Here are a small network's activations along a few directions, averaged over the inputs that share one value of a field.
Values that are neighbours, or in one group, have similar rows; names and order tell nothing.
(in the rows, 500 means zero)
Random noise pushes rows far along 10 fixed directions. That doesn't count. These rows show it; they differ only by the noise:
[319 542 390 590 686 489 561 350 581 381 375 316 290 626 360 433 516 706
 703 558 409]
[648 578 458 584 456 624 653 524 508 589 681 728 560 399 440 361 516 395
 595 401 438]
[635 500 761 266 381 470 618 742 379 565 706 855 379 493 530 486 563 519
 484 578 667]
[571 429 582 283 354 533 384 515 574 456 577 596 307 491 550 389 386 342
 429 510 537]
[596 411 548 559 491 576 365 528 485 545 610 518 421 451 440 419 458 406
 415 418 442]
[418 444 620 358 579 394 573 541 327 341 469 547 488 542 299 586 589 587
 616 605 602]
[497 518 616 386 320 264 272 410 730 439 523 543 537 498 601 734 451 416
 544 522 664]
[387 268 599 544 671 558 404 394 398 387 747 502 497 303 436 510 417 338
 315 452 494]
[630 510 471 580 528 504 639 436 613 598 611 536 512 499 508 436 546 429
 704 422 386]
[539 430 434 491 390 506 198 550 490 517 281 364 371 591 433 388 423 479
 360 508 339]
[280 329 535 542 580 590 400 464 583 342 442 751 380 388 403 509 298 312
 520 472 212]
[435 521 645 313 396 449 621 682 574 460 383 947 319 570 491 533 456 508
 710 611 373]


Field BAZ:
felin: [630 211 596 387 503 640 393 574 402 447 356 572 461 514 318 446 414 282
 503 420 278]
dade: [521 603 420 571 398 576 573 596 495 695 635 594 459 421 677 371 478 483
 318 481 535]
fek: [321 717 397 592 398 579 395 628 376 348 268 687 643 456 317 595 431 607
 435 542 574]
tatos: [425 519 314 360 357 582 440 409 444 368 416 334 620 429 562 380 376 271
 285 513 591]
bav: [562 413 489  91 298 296 608 438 411 523 503 331 586 540 785 482 530 312
 358 620 705]
pigor: [554 594 414 560 586 729 668 415 609 594 624 477 264 539 638 270 473 671
 463 497 491]
sonan: [584 457 455 426 577 607 713 313 668 444 645 504 557 406 493 389 477 247
 787 381 430]
mezuv: [500 470 574 394 389 635 588 772 286 594 506 860 368 455 580 376 462 494
 295 554 408]
zeme: [603 518 466 302 414 693 623 564 387 403 488 561 334 547 445 289 444 416
 504 493 558]
biz: [712 531 534 489 464 562 528 499 193 470 778 467 843 354 406 492 615 437
 301 395 860]
ritid: [405 423 370 593 855 573 748 262 609 584 589  93 314 583 718 287 536 639
 570 534 312]
pegub: [342 304 413 504 553 525 611 627 324 459 290 621 698 413 423 502 460 273
 503 528 144]
gadir: [429 624 258 433 407 512 531 377 650 453 184 497 629 545 605 429 373 486
 492 572 310]
zivob: [555 549 654 224 376 550 392 635 534 490 580 591 271 559 633 424 439 617
 261 619 733]
vuvo: [487 429 513 462 455 492 415 504 609 522 435 509 382 508 589 492 435 395
 516 471 407]
kemu: [507 728 287 708 506 658 681 532 483 549 491 586 688 406 434 363 497 517
 556 428 448]
rudo: [558 538 507 553 570 553 504 448 737 453 539 380 300 572 423 485 467 482
 781 404 524]
lufo: [511 460 429 721 587 537 483 434 712 669 507 496 342 532 592 426 468 483
 602 433 192]
nuz: [634 462 549 486 559 652 478 386 645 441 703 495 470 410 414 437 472 366
 585 360 583]
kevad: [522 851 291 565 376 443 455 369 605 529 392 246 625 606 572 510 555 755
 501 532 737]
likif: [124 420 614 569 557 590 357 504 445 319 544 893 460 270 510 660 287 484
 234 541 438]
kesa: [208 595 409 480 510 485 547 256 689 218 532 473 482 439 540 634 361 419
 586 500 659]
fidu: [572 436 707 252 469 517 710 858 241 522 524 723 461 542 458 512 598 461
 523 579 577]
gemi: [515 629 409 589 510 640 495 258 874 392 576 491 348 497 426 425 414 499
 738 370 558]
A value of BAZ combines one of 6 hidden first parts with one of 4 second parts; all combinations occur once.
Q: Changing only the second part turns fidu into zivob. dade has the same second part as fidu; what does that change turn dade into?
A: gemi
Q: Changing only the second part turns sonan into pegub. biz has the same second part as sonan; what does that change turn biz into?
A: kesa
Q: Changing only the second part turns likif into mezuv. lufo has the same second part as likif; what does that change turn lufo into?
A: vuvo
Q: Changing only the second part turns nuz into rudo. gadir has the same second part as nuz; what does that change turn gadir into?
A: fek

Field KET:
leg: [737 584 576 717 565 750 605 557 623 520 580 659 369 559 141 514 549 519
 910 194 517]
bosu: [549 470 553 526 568 497 475 485 537 640 679 448 370 463 571 371 489 529
 452 482 539]
fakoz: [473 276 668 261 597 562 583 613 441 485 627 440 192 522 687 389 432 423
 400 588 476]
sef: [532 707 579 427 346 467 440 709 570 524 407 670 481 554 566 576 507 612
 486 553 666]
rupa: [493 381 457 512 541 501 548 527 354 468 383 361 553 543 492 510 507 462
 527 469 414]
rupek: [399 391 494 677 530 341 430 383 714 635 567 517 520 443 726 597 439 437
 520 466 247]
zudul: [526 681 463 309 181 281 397 578 467 469 258 480 593 607 498 553 571 576
 455 636 672]
fasu: [409 687 427 547 499 576 590 666 474 448 315 653 445 543 270 468 525 629
 650 506 443]
neb: [478 743 405 657 458 542 431 546 592 468 479 528 560 505 420 541 545 657
 528 503 615]
zan: [210 587 444 890 694 631 359 382 656 451 553 557 279 467 420 561 392 795
 395 440 494]
gubi: [562 340 609 575 696 463 486 529 391 519 363 208 426 728 409 612 599 615
 627 458 402]
fav: [551 324 575 560 515 472 482 520 487 587 434 705 495 491 517 537 455 271
 624 456 153]
rufu: [501 553 547 249 346 308 551 451 661 375 456 431 476 636 552 609 552 413
 721 578 713]
libu: [440 516 576 561 619 402 720 388 547 681 671 554 442 497 745 516 589 690
 504 580 489]
zuf: [414 459 339 396 529 430 826 593 244 690 360 512 526 564 767 373 585 663
 302 718 317]
vepo: [858 435 678 489 261 458 302 674 764 642 514 555 395 633 560 637 428 208
 732 268 432]
banad: [502 515 362 409 398 550 477 396 539 467 408 430 363 523 543 342 426 434
 433 512 471]
legef: [388 411 575 469 533 419 298 543 402 347 285 614 600 517 256 671 489 534
 544 555 443]
nivu: [207 269 602 564 796 477 365 310 651 223 324 272 420 557 408 739 385 459
 676 501 343]
madom: [515 578 508 357 433 529 476 440 496 407 516 620 620 403 327 450 477 358
 587 511 603]
tivi: [462 379 379 534 624 483 681 428 594 654 403 382 482 521 827 389 482 552
 440 568 149]
kefup: [471 322 543 116 564 519 631 378 461 302 523 415 361 531 576 343 454 386
 452 642 515]
tupi: [286 386 474 630 800 472 818 385 407 590 830 481 598 299 716 432 550 564
 338 595 423]
femen: [197 455 584 430 726 409 507 530 248 271 468 474 524 457 334 662 588 776
 388 718 637]
A value of KET combines one of 6 hidden first parts with one of 4 second parts; all combinations occur once.
Q: Changing only the second part turns banad into rupa. tupi has the same second part as banad; what does that change turn tupi into?
A: fakoz
Q: Changing only the second part turns neb into femen. rufu has the same second part as neb; what does that change turn rufu into?
A: zudul
Q: Changing only the second part turns libu into gubi. rupek has the same second part as libu; what does that change turn rupek into?
A: vepo
Q: Changing only the second part turns tivi into kefup. leg has the same second part as tivi; what does that change turn leg into?
A: zan
